Each row below holds a small network's activations on one record, seen along a few directions.
After each row come some of the record's fields: F, Z, S, K, V, C, L.
A field that a record lacks is written absent.
The largest differences between rows may come from other fields.
In the rows, zero is written as 500.
Strong random noise was added to every row along 3 fixed directions; ignore it. To show where, here is one row again and again, with new noise each time:
[410 634 280 383 760 488 659 647 583 546 465 410 300 426 492 659 554 465
 434]
[493 624 290 420 694 454 595 579 497 483 528 437 388 540 626 541 506 523
 491]
[582 579 395 585 475 370 559 286 368 361 526 354 558 531 775 382 369 547
 472]
[433 678 287 348 582 531 609 559 639 353 534 447 286 474 522 568 613 565
 468]
[486 626 255 384 787 461 596 675 499 546 535 467 363 571 614 575 523 512
 510]

[669 379 753 751 651 279 545 446 321 787 432 354 767 408 663 410 175 240
 494]  F=f1, Z=z1, S=absent, K=absent, V=absent, C=c2, L=absent
[420 390 301 614 654 462 506 428 212 698 424 445 587 545 491 605 426 556
 387]  F=f2, Z=z2, S=s1, K=k1, V=v2, C=c1, L=l15
[451 544 448 544 588 418 658 433 489 547 354 331 447 317 523 614 436 385
 383]  F=f1, Z=z2, S=s5, K=k2, V=v2, C=c2, L=l14
[482 360 577 649 459 553 458 396 356 648 508 476 634 422 258 523 473 544
 365]  F=f2, Z=z2, S=absent, K=absent, V=absent, C=c2, L=absent
[493 515 291 541 527 502 529 361 331 462 513 416 518 563 557 471 461 636
 428]  F=f2, Z=z2, S=s1, K=k2, V=v2, C=c1, L=l15
[509 360 594 606 496 381 421 482 326 618 381 571 653 589 688 506 380 393
 585]  F=f1, Z=z3, S=s1, K=k2, V=v1, C=c2, L=l15
[597 486 506 458 590 550 403 667 463 594 621 607 555 646 460 454 543 550
 574]  F=f1, Z=z3, S=absent, K=absent, V=absent, C=c2, L=absent
[730 331 695 729 735 270 455 535 205 856 476 466 837 614 780 346 147 287
 601]  F=f2, Z=z2, S=absent, K=absent, V=absent, C=c1, L=absent
[499 496 478 491 709 558 548 635 533 686 534 446 492 433 311 560 495 456
 449]  F=f2, Z=z1, S=absent, K=absent, V=absent, C=c2, L=absent
[549 372 585 588 442 549 371 479 357 615 568 587 652 558 353 469 513 571
 467]  F=f1, Z=z2, S=absent, K=absent, V=absent, C=c1, L=absent
[562 523 539 416 733 555 517 805 564 708 612 570 439 512 323 544 571 483
 504]  F=f1, Z=z2, S=absent, K=absent, V=absent, C=c2, L=absent
[473 380 450 530 798 417 485 715 324 815 413 569 561 615 583 612 405 381
 567]  F=f2, Z=z3, S=s1, K=k2, V=v1, C=c2, L=l15
[385 629 190 430 827 563 736 599 517 621 474 277 276 355 315 685 533 540
 312]  F=f2, Z=z1, S=s1, K=k1, V=v2, C=c2, L=l15
[424 265 540 664 441 440 367 389 225 646 386 596 700 608 563 534 396 489
 519]  F=f2, Z=z2, S=s1, K=k2, V=v1, C=c2, L=l15
[652 482 435 526 332 444 291 393 286 310 698 668 666 859 814 262 490 730
 658]  F=f2, Z=z3, S=s1, K=k2, V=v1, C=c2, L=l14
[617 506 394 630 739 278 584 438 233 625 453 351 624 582 869 428 237 408
 514]  F=f1, Z=z1, S=s1, K=k1, V=v2, C=c2, L=l14
[645 654 519 409 547 565 551 588 661 417 646 426 433 483 458 380 525 519
 532]  F=f1, Z=z1, S=absent, K=absent, V=absent, C=c2, L=absent
[615 574 698 403 278 536 407 539 718 288 633 641 488 548 539 343 603 529
 630]  F=f1, Z=z3, S=absent, K=absent, V=absent, C=c2, L=absent
[505 514 466 543 669 371 608 523 425 602 410 404 490 463 662 538 371 379
 488]  F=f1, Z=z1, S=s4, K=k1, V=v1, C=c2, L=l14
[248 547 378 245 636 629 542 805 782 544 365 645 218 422 282 809 757 416
 520]  F=f1, Z=z2, S=s5, K=k2, V=v2, C=c2, L=l14
[575 480 471 482 746 344 512 664 409 664 396 537 557 627 806 507 357 312
 649]  F=f1, Z=z2, S=s5, K=k2, V=v2, C=c1, L=l14
[376 507 408 415 411 618 459 523 574 393 529 569 387 544 381 559 635 619
 510]  F=f2, Z=z1, S=s1, K=k1, V=v1, C=c2, L=l15
[472 642 357 477 343 597 595 312 562 242 616 347 359 416 384 446 583 716
 363]  F=f2, Z=z1, S=s1, K=k1, V=v1, C=c2, L=l15
[332 480 420 614 524 474 671 305 457 569 319 280 452 211 341 685 456 439
 256]  F=f2, Z=z2, S=s5, K=k2, V=v2, C=c2, L=l14
[399 472 311 460 513 559 432 515 396 502 507 592 474 608 448 598 620 647
 466]  F=f1, Z=z2, S=s1, K=k1, V=v2, C=c2, L=l15
[416 247 538 666 487 433 353 444 205 725 371 614 712 602 529 592 421 470
 504]  F=f1, Z=z2, S=s1, K=k1, V=v1, C=c2, L=l15
[380 510 516 399 245 594 426 466 649 287 477 634 395 506 428 550 684 582
 537]  F=f1, Z=z3, S=s1, K=k2, V=v1, C=c2, L=l15
[552 393 610 833 522 275 633 189 204 691 307 200 724 278 629 508 191 334
 310]  F=f1, Z=z3, S=s1, K=k2, V=v1, C=c2, L=l15
[612 588 563 452 484 554 531 512 626 414 567 443 486 479 486 376 483 490
 543]  F=f2, Z=z2, S=absent, K=absent, V=absent, C=c2, L=absent
[288 383 518 433 205 622 327 444 566 352 416 734 460 563 385 604 694 588
 550]  F=f2, Z=z3, S=s1, K=k2, V=v1, C=c1, L=l15
[478 408 401 494 711 409 441 660 317 702 457 639 552 686 661 569 457 469
 579]  F=f1, Z=z2, S=s4, K=k1, V=v1, C=c1, L=l14
[773 506 615 459 715 376 396 785 439 647 647 658 638 788 815 303 382 413
 762]  F=f1, Z=z3, S=absent, K=absent, V=absent, C=c2, L=absent
[673 451 599 622 944 330 610 705 359 911 501 367 637 488 618 457 213 260
 529]  F=f2, Z=z1, S=absent, K=absent, V=absent, C=c2, L=absent
[610 378 712 616 514 404 422 498 417 662 449 538 711 512 586 432 358 339
 566]  F=f1, Z=z2, S=absent, K=absent, V=absent, C=c1, L=absent
[451 532 427 572 576 454 670 365 480 529 366 261 461 315 498 561 379 406
 381]  F=f2, Z=z1, S=s5, K=k2, V=v2, C=c1, L=l15

Which values does each new row have?
[472 593 466 269 458 745 432 735 744 402 681 680 311 551 175 530 803 675
 524]  F=f1, Z=z2, S=absent, K=absent, V=absent, C=c2, L=absent
[364 448 427 616 561 445 628 348 396 630 274 320 503 279 423 687 430 398
 306]  F=f1, Z=z2, S=s1, K=k1, V=v2, C=c1, L=l15
[530 671 201 339 791 498 594 694 510 478 608 468 329 655 652 494 524 585
 559]  F=f2, Z=z1, S=s1, K=k1, V=v2, C=c2, L=l14
[538 547 632 532 599 490 643 516 647 580 454 325 475 274 390 504 407 328
 439]  F=f2, Z=z1, S=absent, K=absent, V=absent, C=c2, L=absent
[634 514 521 498 436 561 391 506 458 421 755 582 569 664 476 309 531 687
 548]  F=f2, Z=z1, S=absent, K=absent, V=absent, C=c2, L=absent
[695 582 507 377 690 505 454 757 554 554 630 589 515 699 643 359 480 474
 687]  F=f1, Z=z2, S=absent, K=absent, V=absent, C=c2, L=absent
[461 549 391 445 539 520 531 532 506 458 527 509 417 530 503 528 554 572
 486]  F=f2, Z=z2, S=s1, K=k2, V=v1, C=c2, L=l14
[487 631 618 342 495 607 596 675 847 439 563 496 288 313 253 545 652 444
 470]  F=f1, Z=z1, S=absent, K=absent, V=absent, C=c1, L=absent
[427 463 439 609 460 500 546 342 385 529 448 384 523 402 413 564 476 557
 355]  F=f2, Z=z3, S=s1, K=k1, V=v1, C=c2, L=l15
[507 601 724 459 411 529 628 504 822 415 472 387 382 210 337 507 529 343
 446]  F=f1, Z=z1, S=absent, K=absent, V=absent, C=c2, L=absent
[511 579 645 538 344 572 623 360 687 400 540 321 424 202 229 479 533 495
 325]  F=f1, Z=z1, S=absent, K=absent, V=absent, C=c1, L=absent
[451 333 713 724 718 400 642 512 412 931 322 325 621 183 273 663 308 231
 309]  F=f2, Z=z2, S=absent, K=absent, V=absent, C=c2, L=absent
[738 648 543 537 151 575 454 186 526  80 784 388 571 583 583 110 474 767
 519]  F=f2, Z=z1, S=absent, K=absent, V=absent, C=c2, L=absent
[571 508 190 485 794 455 447 630 210 633 639 543 549 810 688 467 457 661
 552]  F=f1, Z=z1, S=s1, K=k1, V=v2, C=c2, L=l15
[636 485 683 611 494 410 509 434 488 550 524 420 636 443 585 376 352 392
 515]  F=f1, Z=z1, S=absent, K=absent, V=absent, C=c2, L=absent
[566 515 528 592 540 543 582 406 477 552 554 315 546 374 344 436 412 512
 387]  F=f2, Z=z1, S=absent, K=absent, V=absent, C=c2, L=absent
[556 501 612 572 345 562 513 363 518 431 568 422 539 399 343 411 496 568
 412]  F=f2, Z=z2, S=absent, K=absent, V=absent, C=c2, L=absent
